A small network was shown many inputs. Here are its activations along a few directions, one row for each input.
In each table, some parts of the input vary, and every possible input appears once, in random order.
Descriptions start from the smaller parts, as in this example, which fits no table here: values(2) and (point or line(11) or (ring(5) and line(6))).
Shared parts are said once, and a part with two or three values counts as separate values.

Other details of the inputs vary at random and push rows far along two fixed directions, the same in every table; ignore that.

Rows:
r1: [ 40 -48 -67 -23  12  14 -30  -1   5  -3 -64]
r2: [  4  48  48  28 -24 -18  18   8  -6 -29  53]
r3: [ 10  43  56  21 -32 -18  13   2   7 -27  53]
r4: [-87 -29 -37 -25  47   8  -1 -16   1  64 -20]
r5: [ 16  54  74  48 -25 -13  26   4 -17 -42  69]
r6: [-75  -3  43 -12  17 -12   1 -17   0  51  40]
r7: [-53   2  24  -6 -12 -26 -22  11 -37  38  50]
r8: [-82 -26 -53 -38  26   9  -7 -14 -11  63  -9]
r9: [-39 -34 -15 -41  -3  -8 -37  -5 -15  53   4]
r10: [  78  -27  -78    9   39   53   11    0    6  -44 -109]
r11: [102  46  76  48 -24   4  18   7   3 -83  15]
r12: [ 10  48  66  15 -27 -25   5  10  19 -19  35]
r13: [  8 -24 -79 -16  39  22  -1   0  19   1 -86]
r14: [103  50  43  42 -54 -31  -2  37   5 -84  21]
r15: [ 88 -33 -61   3  34  53   5  -9  12 -46 -98]
r16: [-85  18  22 -12   8 -24   4   2   7  45  32]
r17: [ 15 -46 -64 -15  49  38  -1 -18  17   4 -81]
r18: [107  45  74  38 -36   4  13   9  14 -77  12]
r19: [-72   3  21 -10   6   0   1 -15 -31  47  50]
r20: [113   2 -61  29  -6   6  -1  30   0 -79 -69]
r21: [-76  18  27 -18  -1 -18  -6   1  -6  50  32]
r22: [101  47  77  44 -31  -2  19  10  22 -82  15]
r23: [-69  -6  32 -16  -1  -9   4 -23   0  43  57]
r24: [-49   7  24 -23 -29 -40 -29  14 -13  46  44]
r25: [-42  -8  33 -17 -17 -19 -30   0 -35  43  49]
r26: [-70 -23 -51 -28  13 -29 -23  12  -8  51  -6]
r27: [ -1  47  45  30 -20 -17  23   9  -1 -28  51]
r28: [-87  11   9  -7   9 -20  11  -4  -3  44  49]
r29: [-92 -22 -48 -34  39  -5  -2  -7  16  65 -26]
r30: [ 35 -50 -74 -11  26  19 -24   4  -6  -6 -63]
r31: [-13  42  65  39 -19  -3  48  -2  10 -18  40]
r32: [-88 -27 -55 -34  29   8  -4 -16  -7  63  -9]
r33: [-78   1  19  -6   9  -1   4 -16 -27  46  51]
r34: [ 27 -44 -56 -31  30  38 -12 -15  18  12 -78]
r35: [  4  37  55  33 -16  -5  18  -2 -21 -25  56]
r36: [ 96 -16 -80  15  17  36  21   5  29 -64 -81]
r37: [-73 -47 -36 -41  28  15  -9 -35   5  64  -6]
r38: [ -2  32  80  32 -21   2  44 -13  16 -15  44]
r39: [-53 -12 -29 -25  -2 -25 -27  13 -21  45   8]
r40: [ 38 -48 -71 -19  15  16 -26   2   8  -6 -64]
r41: [ 25 -53 -75 -24  29  45  -3 -22  11   5 -64]
r42: [ 15 -33 -75 -28  30  27  -8  -3  28   9 -87]
r43: [  86  -17  -72    5   26   30   13    9   41  -51 -101]
r44: [-90 -22 -43 -38  31   2 -11  -9   4  69 -25]
r45: [ 96  40  57  53 -26   8  28  -1  -4 -85  30]
r46: [  90  -36  -68    9   21   59   44  -16   55  -47 -110]
r47: [-61   8  21 -15 -22 -50 -22  17   0  40  50]
r48: [-58   8  54  -3  -8 -17   6 -17   3  34  73]
r49: [ 25  21  63  20 -35 -25 -17  13 -25 -23  55]
r50: [-78  10  34  -4  15 -12   6  -8  -8  44  38]
r51: [  84  -16  -69    6   24   33   11    7   39  -52 -100]
r52: [103  45  75  40 -28   7  13   9  -5 -78  14]
r53: [-76 -48 -38 -41  32  24 -12 -36 -18  71  -5]
r54: [104 -23 -69  12   4  29 -13  20 -25 -54 -76]
r55: [ 84 -18 -63  10  30  49   7   2   0 -47 -96]
r56: [ 33 -42 -64  -7  30  46   1 -21  -2  -9 -59]
r57: [-59  14  41   6 -15 -43 -17  18 -28  29  68]
r58: [ 20 -51 -76 -13  40  48   1 -25   0   2 -63]
r59: [ 13  32  52  31 -31 -31  -6  26 -27 -28  53]
r60: [-90 -34 -49 -22  42  11   5 -23 -12  61  -1]
r61: [-76  10  36  -6  13 -11   1 -10 -12  46  37]
r62: [-60  12  17 -11 -18 -45 -21  19 -19  36  46]
r63: [-75 -28 -35 -52  22   3 -17 -12  14  72 -28]
r64: [105  46  77  40 -33  -2  14   8  19 -79  13]
r65: [-60  -7  33 -25  -7  -2  -6 -23 -11  49  52]
r66: [-61 -43 -31 -39  10 -17 -33  -7  -1  59   0]
r67: [101  42  46  53 -40 -19  -1  33 -26 -85  22]
r68: [ 18 -36 -83 -26  22  34  -6  -8  13   5 -68]
r69: [-54  10  17 -15 -22 -39 -24  19 -27  41  43]
r70: [ 31  24  69  18 -41 -25 -17  15 -32 -23  65]
r71: [ 13  33  80  18 -18 -19  10   1  17 -19  46]
r72: [ 12  28  63  29 -15  -6  20  -8 -10 -25  63]
r73: [ 77  68  51  59 -40  -4  61  20  35 -86   4]
r74: [ -9  46  65  20 -37 -18  46   4  44 -14  36]
r75: [-44  -8  32 -21 -23 -26 -31   1 -15  42  49]
r76: [ 22  24  64  23 -35 -26 -12  16 -22 -27  59]
r77: [105 -17 -72   6  -3  12 -14  21  12 -59 -79]
r78: [ 50  52  70  27 -62 -41  -8  33 -11 -42  61]
r79: [-82 -34 -49 -44  21   6  -9 -20   7  66 -10]
r80: [ 12 -35 -86 -17  29  27   5  -7  25  -4 -66]
Each input here is: ring(5) and (point or (values(3) and line(5))).
The inputs of r58 and r35 match in every part but the ring(5) part. If r15 is changed in the same way as r58 into r35, which row does it become?
> r10
The inputs of r27 and r80 match in every part but the ring(5) part. If r2 is changed in the same way as r27 into r80, which row does it become?
> r3
Which other rows does r70 become when the ring(5) part takes its other values? List them by row number.
> r7, r39, r75, r78
A walk changes only the ring(5) part. It starts at r40 and steps to r76. List the rest of the walk in order.
> r59, r20, r14

Rows:
r81: [ -9  13  23 -10 -26 -33 -12  17   7  12  22]
r82: [-103  -30  -14  -53    8  -20  -30   -4   -3   89   22]
r83: [-12  26  22  17  -3   0  16  -3  -1  -5  18]
r84: [  5  18  27   9  -3   8  20 -13  21 -12  13]
r85: [ 35  17   1  12 -20 -18  -7  24  -4 -30   2]
r86: [ 52 -38 -61 -10  20  29  -9   1  27 -18 -85]
r87: [-11   8  38  -6 -10  -8  -9  -2   4   8  21]
r88: [ 31  -2   7  14 -12  -1 -12   7 -27 -22  15]
r89: [-114  -33  -14  -55    2  -26  -30   -5   -2   93   20]
r90: [ 11   5  25  -4 -19 -10 -18   5 -11   0  25]
r91: [ 19 -30 -77  -2  30  26  -3   3  -9  -4 -60]
r92: [  6  12  25  20   5  15  21 -12 -18 -15  22]
r93: [-12  11  38  -9 -12 -13  -6  -1   6   9  20]
r94: [ -9   6  44  -3 -10  -7  -8  -4  -1   7  24]
r95: [ 52   1  17   9 -18   2 -14   3 -13 -24   6]
r96: [ 58  -5  15  11 -19   9 -11   4 -15 -30   6]
r97: [ 67 -52 -67 -16  35  50  -4 -16   2 -23 -80]
r98: [ -4   3  30  -6 -18 -13 -18   1 -15  12  31]
r99: [-15  11  13  -3 -16 -26 -13  13 -15   0  27]
r100: [ 43 -51 -61 -18  31  45  -8 -15   3 -10 -75]
r101: [ 24   7   7  12 -14  -8 -13   9 -21 -20  14]
r102: [-21  18  39   5  -8  -3  20 -12  22   5  27]
r103: [  2  -9  34  -3 -15  -8 -17  -6 -23  11  38]
r104: [-17  14  15  13  -1  -8   0   0 -24   5  33]
r105: [ -8   4  42  -6  -6   1 -10 -10  -6  11  28]
r106: [ 15  -4  16  10 -11  -7 -11   1 -32 -13  25]
r107: [ 18   8   9  25  -4   5   6   2 -26 -21  17]
r108: [ 39  12  25   8 -13  -8   1  10  18 -23 -10]
r109: [ 20  14  30  14  -2  14  24 -16  13 -21   9]
r110: [ 10  23   5  20 -10 -15   7  22  -1 -23   6]
r111: [ 13  22  18  22   0  11  21  -4  -6 -20   8]
r112: [-12 -19 -64  -6  32  24  12  -4  16  10 -61]
r113: [ 11 -38 -62 -15  38  47  12 -31  17   9 -62]
r114: [ 14 -23 -80  -2  27  11   0  15  12 -10 -68]
r115: [  7  17   6   6 -22 -29  -8  28   2 -15  12]
r116: [-11   4  21   5 -14 -15 -17   5 -26   5  38]
r117: [  2  18  21  16   3  13  20  -5  -9 -14  18]
r118: [ 13  24  18  20  -2  10  22  -1  -3 -24   5]
r119: [-13  18  16  15  -1 -12   1   2 -22   3  30]
r120: [-11  28   7  14  -9 -30   3  21   3  -6  19]
r121: [ 23  32   9  23  -8 -11  26  11  19 -34  -8]
r122: [ 45 -30 -93   0  34  29   2   5  -1 -24 -79]
r123: [  3 -27 -78 -20  14   3 -20  10   5   9 -56]
r124: [ 18   5  35   2  -5   2  -7  -3  -1 -10  10]
r125: [ 31  22  -1  24  -9  -8   8  23  -3 -35   2]
r126: [-102  -32  -23  -56   13  -16  -32  -13   -7   94   16]
r127: [ 41   5  28  18   0  26  27 -20   5 -34  10]
r128: [  2 -37 -67 -19  22  14 -24   1 -14  12 -47]
r129: [ 23  16   3   9 -19 -18 -11  20  -7 -22  11]
r130: [-122  -33  -24  -46   14  -21  -32   -4  -18   88   32]
r131: [ 40 -29 -67  -7  30  35  22 -11  42 -25 -90]
r132: [ 30   6  16   2 -21  -6 -16  10  -4 -13  11]
r133: [ 43  14  24  19  -5  18  26  -8  19 -36  -3]
r134: [-70 -28 -22 -39  16  -7 -19  -9  17  66 -25]
r135: [ -7  21  25   4  -8 -13  25  -4  35  -2   8]
r136: [  9 -34 -64 -29  10   5 -20   5  13  17 -56]
r137: [  4  13  26  20   3  15  21  -6 -12 -18  20]
r138: [  4  19  28  13  -7   2  19  -6  29 -12  12]
r139: [-94 -13 -26 -26  28  -7   7  -9   9  60  -6]
r140: [-11  16  38  -5 -15 -26  -3  10  20  11  18]
r141: [-22  29  27  11  -5  -9  18  -3   1   2  26]
r142: [-11   7  41   4  -1  12  22 -24   3   3  38]
r143: [-11   8  24  18  -1  -7   4  -3 -30   0  41]
r144: [ 36  21  18  18 -11   2  28   1  36 -35 -10]
r145: [ 32  22   2  25  -6  -7   7  17  -8 -35   0]
r146: [-124  -19  -30  -34   26  -14    4  -16   12   84    3]
What is each input in this table made of?
> ring(6) and line(11)
The inputs of r140 and r134 match in every part but the line(11) part. If r135 is changed in the same way as r140 into r134, which row does it become?
> r144
Which other rows does r86 become when the ring(6) part takes its other values? List them by row number.
> r82, r112, r125, r129, r138
Which other rows does r83 become when the ring(6) part takes its other values? List them by row number.
> r84, r87, r122, r130, r132

Rows:
r147: [ 85  10  37  15 -22  15 -12   2 -19 -44   0]
r148: [  6   7  58  22 -17 -14  -2  -6 -26 -12  67]
r149: [ -98  -70 -110  -76   37   -5  -46    5    2  102  -71]
r150: [ 59   0 -48  11  18   3   8  24  35 -40 -86]
r151: [ 73  10  31  14 -21 -12 -20  19   4 -47  -4]
r152: [-63  -9  69 -19  -7 -25 -28 -11 -22  50  68]
r153: [-81  20  64 -18  -7   4  16 -29   2  56  59]
r154: [ 72   3 -48  26  21  13   8  19  10 -57 -75]
r155: [ 61  31  27  47   0   3  16  13 -10 -61  -3]
r156: [ 86 -32 -48  14   6  40   7 -13 -10 -48 -39]
r157: [ 48  50  12  31 -23   0  26  17   6 -54  -2]
r158: [ 70  26   4  22 -41 -23   6  31  21 -55   1]
r159: [-97 -43 -84 -43  47  30   2 -24  -7  77 -42]
r160: [-12  24  37  20 -25 -41 -10  20 -12 -10  60]
r161: [-92  16  43 -20  -4 -20  16 -17  28  54  56]
r162: [ 65  11 -50   7   8  11  10  26  30 -40 -87]
r163: [ 67  40  29  53 -21   7  40   8   3 -74  18]
r164: [ 74   3 -43   1   6  38  22  -4  37 -41 -76]
r165: [ 72 -41 -48   0   7  40   1 -18   9 -29 -47]
r166: [-65  -6  60  -7  -2 -22 -26  -9 -42  44  73]
r167: [ -18  -62 -109  -25   34   29  -13  -15  -15   30  -50]
r168: [-73  20  68  -3   2  -2   5 -17 -24  45  59]
r169: [ -6  -4  57   4 -16 -13  -8 -12  -7   4  58]
r170: [-82   3  29 -18 -21 -59 -22  16   8  52  58]
r171: [-85  16  65 -14   2 -33  -5  -6  15  53  51]
r172: [-22  14  60  21   0  -2  24 -15  -3  -6  55]
r173: [-22  53  54  19 -20 -25   8  17  -8  -7  40]
r174: [ 63  35  34  19 -12   6  13   8  23 -42 -19]
r175: [ 69  -3 -33  37  18  22  27   3  10 -63 -45]
r176: [ 51  -6 -53  14  13   0  21  17  45 -42 -72]
r177: [ 67 -18 -77   6   1  14  -1  11   2 -42 -51]
r178: [-38 -33 -93 -30  33   9  14  -5  46  31 -75]
r179: [ -5  28  43  15 -22 -42 -23  30 -26  -8  50]
r180: [ 71 -10 -68   0   6  14 -21  24 -17 -37 -67]
r181: [ 68  28  46  26  -5  24  17  -4   5 -46  -8]
r182: [-78  20  24 -20 -27 -37 -17   9 -27  51  71]
r183: [-70   4  43   4  -9 -36 -13   1 -31  35  86]
r184: [ 89 -27 -44  -6   0  47  -2 -14  -4 -35 -57]
r185: [-75  14  57   3  -3  -2  25 -26  -5  34  74]
r186: [-81   5  73 -12  11 -10  -1 -20  -1  51  56]
r187: [ -96  -67 -122  -78   29    0  -34   -3    9  100  -66]
r188: [-23 -51 -58 -17  59  40  -2 -24  -1  26 -61]
r189: [-16  28  66  13 -15 -24  20  -4  31  -6  46]
r190: [-93 -52 -68 -48  53  45   6 -38  -2  81 -41]
r191: [-70  11  39 -11 -10 -25 -25   5 -50  50  69]
r192: [ -2  20  47 -13 -40 -18 -13   0  -2  10  45]
r193: [ 80  17  22  41 -13  -7 -12  24 -33 -64   9]
r194: [ 56  40  26  39  -9   9  16  13 -14 -52  -2]
r195: [-21 -74 -93 -44  37  15 -29 -15  23  40 -67]
r196: [ 70   9  29  23 -14  17  -9   5 -35 -42   8]
r197: [-14  17  74  16  -5  -3  24 -18  14  -6  52]
r198: [-33 -30 -90 -18  34  21  15  -8  22  19 -60]
r199: [-104  -56  -92  -40   57    3   -3  -16   16   73  -50]
r200: [-16  64  51  10 -38 -33  21  21  23  -6  36]
r201: [ 77  24   3  27 -26  10   2  11 -33 -55   8]
r202: [  3  18  50  -1 -40 -25  -4   0   9  -4  57]
r203: [-95 -65 -70 -52  56  38  11 -45  24  83 -42]
r204: [  8  21  52   9 -31   0  -2 -10 -37  -1  61]
r205: [ 65 -21 -63  -3   5  -6 -23  32  13 -31 -79]
r206: [ 72  18  31   9 -32  -4 -17  17  -1 -41  -4]
What is each input in this table made of?
> values(2) and ring(5) and ring(6)
The inputs of r166 and r188 match in every part but the values(2) part. If r147 is changed in the same way as r166 into r188, which row does it become?
> r181
The inputs of r202 and r161 match in every part but the values(2) part. If r167 is changed in the same way as r202 into r161, which row does it become?
> r163
Which other rows does r178 become when the values(2) part takes its other values? List them by row number.
> r158
Which other rows does r187 become when the ring(5) part takes its other values? List them by row number.
> r149, r158, r170, r205
